These are the activations of a small neural network, seen along a few directions. Each row is one input.
Each table varies a few parts of the input and shows all the possible inputs, shuffled.
Descriptions start from the smaller parts, as in this example, which fits no table here: one of 5 places around a ring, together with either a single point or one of 9 places along a line or (one of 2 separate values, together with one of 6 places along a line).
Shared parts are said once, and a part with two or three values counts as separate values.

Other details of the inputs shift rows strongly along two fixed directions, in all tables alike. That doesn't count.

Table:
r1: [-23   6 -23 -10  31  46 -24  12  33  12  33]
r2: [ 10  -2  21 -37  -8   5  -7  -4  11  -1   7]
r3: [ 15  13 -10 -14 -11 -29  15 -17  -5   7 -13]
r4: [ 31  -4 -14 -19 -16 -11   2  -9   8  26  -7]
r5: [ 21   1   3 -11  14 -14   6  -7 -12  -2   6]
r6: [ 31   3   6 -12 -15 -12  -4  -6   0  22   3]
r7: [ 20  -2   5 -15 -19   2  21 -18  18 -13  14]
r8: [-51 -26  27  57   2 -25  -8  28  -2 -40 -57]
r9: [-40 -24  31  54 -32 -42  12  -6 -33 -44 -29]
r10: [ -9  23 -40   1  49  34 -23  25   9  13   7]
r11: [-51 -10   3  49  30  29 -31  58  -1 -20 -37]
r12: [ 13   5   5  -2 -21 -14   6  -8   0  27   2]
r13: [-27 -24  61  35 -36 -38  31  -8   0 -72 -45]
r14: [ 30  -1   4 -11  -4 -29  14 -32 -16  -6   0]
r15: [-30 -14  43  38  10 -22  -1  14 -34 -54 -41]
r16: [ 17  -1   0  -6  -4 -14   0   3 -13   1  16]
r17: [ 15  -5   4 -12 -27   2  30 -24  13  -8  11]
r18: [ 14   2  10 -19 -24  -4  33 -18  16  -6  12]
r19: [ -6  21 -47  -1  44  37 -21  14  10  20  14]
r20: [ 25  -9 -10 -19 -27 -16  15 -16   0  29 -10]
r21: [ 27   6   3 -20  -2 -26  20 -25 -15  11  10]
r22: [ -3  -4  11 -23  -5  -1  -8  -5  21  -6   8]
r23: [  2  17 -19   2  37  57 -38  38   5  32  23]
r24: [-10  10 -37   1  27  29 -10  22  17  41  13]
r25: [ 30  -2  -3 -18  -8 -19  21 -34 -19   9   8]
r26: [ 32   3  -1  -9 -22 -11  -4 -18   1  24   5]
r27: [ 24   9  -1 -23   4  -4  -5   4 -14  -2 -16]
r28: [ 12  -3   1   2 -25  -8   3 -18  -5  24   0]
r29: [ -1  16 -30  -4  45  54 -32  42  -9  21  42]
r30: [-15  19 -47   5  36  34 -13   7   5  22   7]
r31: [ 16  -1  -8  -4  -8  -9   0  -7 -11   4  20]
r32: [-117  -11    2   71   45   55  -33   36   19  -37  -14]
r33: [-47 -16  40  18 -28 -32   6 -12  11 -38 -26]
r34: [ 24   2  -4 -18 -20 -22  13 -14 -16  17  23]
r35: [ 22   4  13 -25 -10  17  14   1   8 -12  10]
Description of these inputs: one of 5 places along a line, together with either one of 2 separate values or one of 5 places around a ring.
Question: Changing only the place on the line of 5 turns r19 into r3. The same change can be made to r1. Which row results?
Answer: r33
Question: Change only the place on the ring of 5 in r16. List by row number the other rows that result.
Answer: r5, r6, r8, r10

Table:
r36: [-35  -3 -13  42  15   4 -12  21   0  -2 -20]
r37: [ 59  -5  19 -53 -51 -47  29 -48   1   0   6]
r38: [ 10   3 -14 -24   3  13  -1  -5  14  12  22]
r39: [-41  -1   2  27  16  17  -9  13   9 -25  -4]
r40: [  0 -25  50   3 -52 -61  26 -29 -10 -39 -29]
r41: [ 44  19 -41 -40  14  17  -1 -13  -1  56  33]
r42: [-35   1 -13  41  20   3  -6  16  -1  -3 -22]
r43: [ 55  -4  27 -53 -54 -45  33 -42   2   1  -5]
r44: [ 41  10 -23 -30  23  12 -10   8 -16  23   9]
r45: [ 59  22 -29 -46  21   7 -14   9 -10  46  28]
r46: [ 33  14 -19 -46   3  18   2 -13  16  26  32]
r47: [ 62  21 -44 -57   7  19  -6 -16  -3  69  43]
r48: [-35  -4   4  31  14  24  -7  19   7 -20  -4]
r49: [ 19 -19  42   2 -56 -81  31 -42 -30 -21 -49]
r50: [ 30  16 -22 -40  10  24  -1 -10  16  26  39]
r51: [ 64  20 -51 -57   3  21  -8 -10   3  73  49]
r52: [-33  -1  -8  37  13   8 -20  21  -5   0 -18]
r53: [-20  -1  -3  28  34  11 -18  30 -25 -18 -18]
r54: [-35   2 -14  39  21   4  -6  15  -6  -2 -16]
r55: [ 13   7 -21 -29  11  26  -4   0  16  26  34]
r56: [-40   1   5  24  17  20 -10  15  12 -23 -10]
r57: [ -2 -24  45   2 -50 -59  23 -28  -4 -43 -38]
r58: [-43  -6   8  26  17  19  -9  18   8 -18  -2]
r59: [  4 -22  42   0 -48 -58  24 -30  -7 -39 -26]
r60: [-34  -4   3  29  14  24  -8  20  12 -19  -9]
r61: [-37  -2 -14  43  17   5 -12  22  -5  -2 -14]
r62: [-21   6   2  32  32   4 -23  36 -21 -11 -13]
r63: [-38  -6  10  31  19  19  -9  17   7 -19  -1]
r64: [-42  -5   1  26  15  16  -9  15   9 -23  -1]
r65: [ 29  13 -24 -42   6  20  -1 -10  18  25  32]
r66: [-39  -1   5  29  11  23  -6  21   7 -19  -5]
r67: [ 26 -15  51   4 -41 -80  13 -13 -35 -32 -54]
r68: [ 30  12 -15 -40  -5  19   6  -6  17  25  25]
r69: [ 10 -22  45   2 -52 -51  27 -26  -8 -36 -33]
r70: [-34  -4   5  33  14  22  -7  18   7 -22  -2]
r71: [-41   0   6  26  18  19  -9  14   7 -25  -5]
r72: [ 30  17 -20 -40   7  25   3  -6  15  28  39]
r73: [-22   7  -8   7  15  30  -6  16  11  -2  10]
r74: [-41   2   7  26  16  21  -5  17   6 -22  -3]
r75: [-35  -5   8  31  17  23  -9  17   6 -19  -4]
r76: [ 18 -21  46   2 -61 -79  24 -39 -33 -21 -49]
r77: [-21   7   3  37  34   3 -25  37 -21 -14 -12]
r78: [-33   2 -12  45  21   1  -4  14  -8  -6 -13]
r79: [ 21   7 -17 -25  12  29  -5  -1  15  25  28]
r80: [-46   1   6  32  15  24  -6  22   6 -23  -5]
r81: [ 32  10 -16 -38  -4  20   6  -5  17  26  27]
r82: [ 26   7 -15 -25  10  26  -2  -4  13  23  32]
r83: [ 64  15 -31 -48  19  11  -5  -1 -19  36  30]
r84: [ 14   4  -8 -25   5  15   0  -4  13  17  28]
r85: [ 14 -22  41  14 -59 -89  37 -39 -28 -29 -52]
r86: [ 20   6 -14 -29  11  25  -2  -2  16  25  28]
r87: [-34  -2 -12  46  15   2 -10  19  -7  -4 -11]
r88: [-43  -6   8  25  16  19 -11  19  13 -17  -8]
r89: [ 31  14 -22 -37   4  29   3  -2  14  30  38]
r90: [-37  -2  -8  40  14   8 -19  22 -10  -2 -15]
r91: [ 41  12 -29 -30  28  19 -11  10 -19  26  21]
r92: [ 18  13 -19 -23   8  30   0   3  14  22  35]
r93: [ 31   7 -18 -46   3  20   1  -8  18  34  36]
r94: [-44  -5   3  25  16  19 -10  19  13 -17  -6]
r95: [  9 -23  48   3 -47 -49  23 -26  -5 -34 -37]
r96: [ 31  16 -20 -39   2  25   4  -5  14  29  39]
r97: [-36   1  -3  43  20   2  -8  10 -14  -9 -16]
r98: [ 21 -23  44   9 -65 -83  23 -35 -31 -23 -43]
r99: [-34  -3 -13  43  15   4 -11  20  -6  -3 -12]
r100: [ 52 -12  27 -46 -48 -42  27 -39   3   4  -5]
r101: [-35   2  -9  36  23   9 -11  13  -5  -2 -21]
r102: [ 17   6 -18 -33   6  20  -1  -4  16  25  30]
r103: [ 93  -2  12 -66 -64 -67  30 -61 -23  35   3]
r104: [-38  -6   9  28  18  20  -9  17   7 -17  -3]
r105: [-34   1  -5  35  18  11 -19  16  -8  -1 -21]
r106: [  4 -20  47  -1 -54 -62  25 -32  -4 -44 -41]
r107: [-41   2   7  24  16  21  -5  17   7 -21  -5]
Question: Changing only one part turns r53 into r44. The same change can be made to r76. Which row results?
Answer: r105
Question: Changing only one part turns r56 into r50. The same change can be made to r68. Which row results?
Answer: r96
Question: What is each input in this table made of?
Answer: one of 4 places along a line, together with either one of 2 separate values or one of 5 places around a ring or one of 11 places around a ring
Question: Change only the choice among 2 separate values in r77. List by row number the other rows that result.
Answer: r83
Question: Change only the place on the ring of 5 in r97. List by row number the other rows that result.
Answer: r78, r87, r98, r103
Question: Change only the place on the ring of 11 in r65. List by row number the other rows that result.
Answer: r38, r46, r66, r69, r73, r79, r86, r93, r102, r107
Question: Change only the choice among 2 separate values in r67. List by row number the other rows that result.
Answer: r44
